These are the activations of a small neural network, seen along a few directions. Each row is one input.
In each table, some parts of the input vary, and every possible input appears once, in random order.
A made-up example of a description, with smaller parts first: one of 2 separate values, together with either a single point or one of 9 places along a line or (one of 4 places along a line, together with one of 5 places around a ring).
Shared parts are said once, and a part with two or three values counts as separate values.
In the rows, zero is written as 128.

Other details of the inputs shift rows strongly along two fixed directions, in all tables alike. That doesn't count.

Rows:
R1: [192  80 128 180 135 133 132 140 125 159 115 120 118]
R2: [ 68 167 133 106 133 133 131 116 118 100 155 129 141]
R3: [215  46 109 205 136  95 154 164 118 169 101 126  99]
R4: [111 141 192  77 133  95 114 135  76 134  66  91 198]
R5: [110 144  64 168 142 174 135 120 176 131 204 162  76]
R6: [108 130 166  82 116 100 124 117  58 129  67  73 192]
R7: [124 121 180  74 127 110  82 102  77 168  84  80 185]
R8: [100 129 158  79 106  92 120 118  58 139  61  77 178]
R9: [ 36 204 135  70 151 146 121 113 128  95 163 132 166]
R10: [214  47 121 210 139  99 171 170 112 144 102 128 112]
R11: [214  46 118 209 125  95 167 176 120 111  85 132 115]
R12: [ 67 169 104 106 113 137 132 112 122  93 137 128 133]
R13: [ 96 152  64 174 140 158 167 132 163 112 203 168  77]
R14: [125 118 179  72 118 111  73 104  88 159  78  83 190]
R15: [ 49 193 140  21 158 154 182  55 156  97 135 108 109]
R16: [164  91 159 103 108 107  96 120  83 142  48  87 184]
R17: [186  85 140 168 137 113 129 170 148 114  94 148 134]
R18: [107 144  83 117 162 150 222  99 214  98 172 162  29]
R19: [189  74 119 158 118 109 120 149 122 170 128 126  98]
R20: [113 153  71 156 135 151 141 131 163 131 220 167  65]
R21: [ 38 195 102  72 108 158 103  92 130  92 144 124 145]
R22: [156 119  78 200 138 176 140 137 189 121 188 166  81]
R23: [ 94 168 121  87 102 148  90 104 135 145 159 123 122]
R24: [114 154  90 163 178 161 142 139 182 119 212 176  99]
R25: [ 84 169 115 106 144 154 121  98 116 133 160 115 142]
R26: [184  83 124 178 115 124 139 153 129 112  91 132 124]
R27: [143 102 190 114 115  82 126 138  67 140  60  88 174]
R28: [148 102 187 113 107  81 118 137  74 126  50  93 175]
R29: [146  97 166  95  96  69 122 145  58 149  64  85 156]
R30: [188  87 127 183 140 121 147 144 115 156 115 121 117]
R31: [120 147  87 157 155 167 123 139 204  93 195 185 108]
R32: [ 53 196 141  76 136 168  89  80 129 136 172 119 146]
R33: [185  79 133 164 141 110 128 171 147 111  97 149 138]
R34: [128 126 182  67 146 112  80 116  89 168  81  86 200]
R35: [ 90 158 127  97 123 149  95 102 141 108 147 138 146]
R36: [221  38 106 200 113 102 136 164 140 142  84 137 106]
R37: [151  98 159 108  91  96 107 131  80 138  35  90 168]
R38: [182  75 116 174 120 120 138 153 129 109  94 132 127]
R39: [ 91 158 138  35 136 119 181  86 156 120 132 121  73]
R40: [ 57 192 114  56 106 155  78  88 132 136 173 118 135]
R41: [119 152  77 154 108 162 124 131 185 107 199 177  69]
R42: [ 57 193 111  54  98 152  83  91 130 114 162 129 136]
R43: [107 152  92 171 130 167 137 134 186  78 190 183  87]
R44: [120 134 188  81 128 103  98 105  68 168  83  80 181]
R45: [148 123  76 184 107 147 146 156 181  97 182 183  57]
R46: [122 155  94 160 150 173 125 139 203  96 191 188 104]
R47: [114 139 171  68  82  86 107 124  63 132  66  86 166]
R48: [216  47 118 194 104  76 157 185 118 125  96 141  92]
R49: [116 146 114 107 195 150 210 117 227  90 178 175  53]
R50: [164  89 162 104 116 110  92 117  86 163  60  77 183]
R51: [137 127  80 211 141 156 182 154 166  92 185 170  75]
R52: [178  83 139 171 160 101 152 170 127 139 117 142 134]
R53: [ 92 166 136 102 118 152  96 102 144 111 145 136 143]
R54: [ 53 209 142  71 159 159 103  98 131 133 170 127 161]
R55: [206  52 121 212 118  91 173 179 116 138  86 131  97]
R56: [233  50 143 195 147 112 124 178 156 157 100 143 124]
R57: [120 121 154  72 106 112  79 100  83 167  65  75 181]
R58: [178  81 121 164 116  92 152 162 108 152 126 133 100]
R59: [ 43 207 126  86 131 163 127  89 109 115 163 116 149]
R60: [116 140 192  75 139  99 113 128  75 154  74  92 199]
R61: [157  92 159  90  85  80  97 139  77 139  52  93 160]
R62: [ 75 177 125  97 103 130 131 121 111 117 157 127 118]
R63: [184  80 119 177 125 123 130 141 125 169 109 123 106]
R64: [149 118  69 197 128 166 139 138 191 131 183 169  69]
R65: [ 41 204 132  69 143 146 115 112 135  82 154 137 168]
R66: [218  55 129 198 113  83 161 179 110 161 109 135  86]
R67: [ 39 205 143  82 133 152 119  92 114 117 169 126 147]
R68: [120 145  89 156 163 173 119 137 203 113 204 177 106]
R69: [ 46 190 159  18 160 141 170  58 161 100 141 119 105]
R70: [ 94 168 120 106 116 164 105  99 140 109 140 126 146]
R71: [ 54 192 116  76 139 177  95  79 122 131 168 110 151]
R72: [ 44 191 128  72 121 154  95  93 134  84 152 132 153]
R73: [ 91 170 124  89 112 148  97 103 123 154 164 120 117]
R74: [145 117  88 199 160 147 153 142 174 125 205 173  75]
R75: [107 128 180  78 111  89 107 118  70 116  64  88 190]
R76: [155 115  94 198 141 162 132 140 195 122 194 176  77]
R77: [150 119  67 199 120 161 144 141 192 110 174 177  70]
R78: [ 96 159  68 179 121 160 163 136 173  82 184 175  75]
R79: [143 104 166 113 109  88 129 129  60 167  55  81 165]
R80: [231  51 145 198 157 111 133 177 145 167 107 140 119]
R81: [ 42 212 140  73 138 151 115 111 136  85 151 138 165]
R82: [160 105 171  97 105  83 105 129  63 186  74  80 151]
R83: [174  77 137 179 141 100 154 155 115 139 121 136 120]
R84: [150 104 171 116 106  94 125 133  68 124  43  83 178]
R85: [217  53 118 210 132 100 155 163 119 172  99 127  95]
Description of these inputs: one of 5 places along a line, together with either a single point or (one of 2 separate values, together with one of 8 places around a ring).
Question: Changing only the place on the line of 5 turns R64 into R56. The same change can be made to R12. Which row results?
Answer: R65
Question: Changing only the place on the line of 5 turns R9 into R2. The same change can be made to R68. Which row results?
Answer: R14
Question: Changing only the place on the line of 5 turns R60 into R79. The same change can be made to R49. Which row results?
Answer: R18
Question: Start at R24 and move only the place on the line of 5, one step at a time. The first step leads to R74. Which rows follow, in order?
Answer: R25, R3, R20
Question: Start at R1 and move only the place on the ring of 8, one step at a time. The first step leads to R22. Which rows follow, in order?
Answer: R70, R26, R84, R51, R59, R30
Question: Which other rows does R53 become when the choice among 2 separate values takes its other values? List them by row number.
Answer: R35
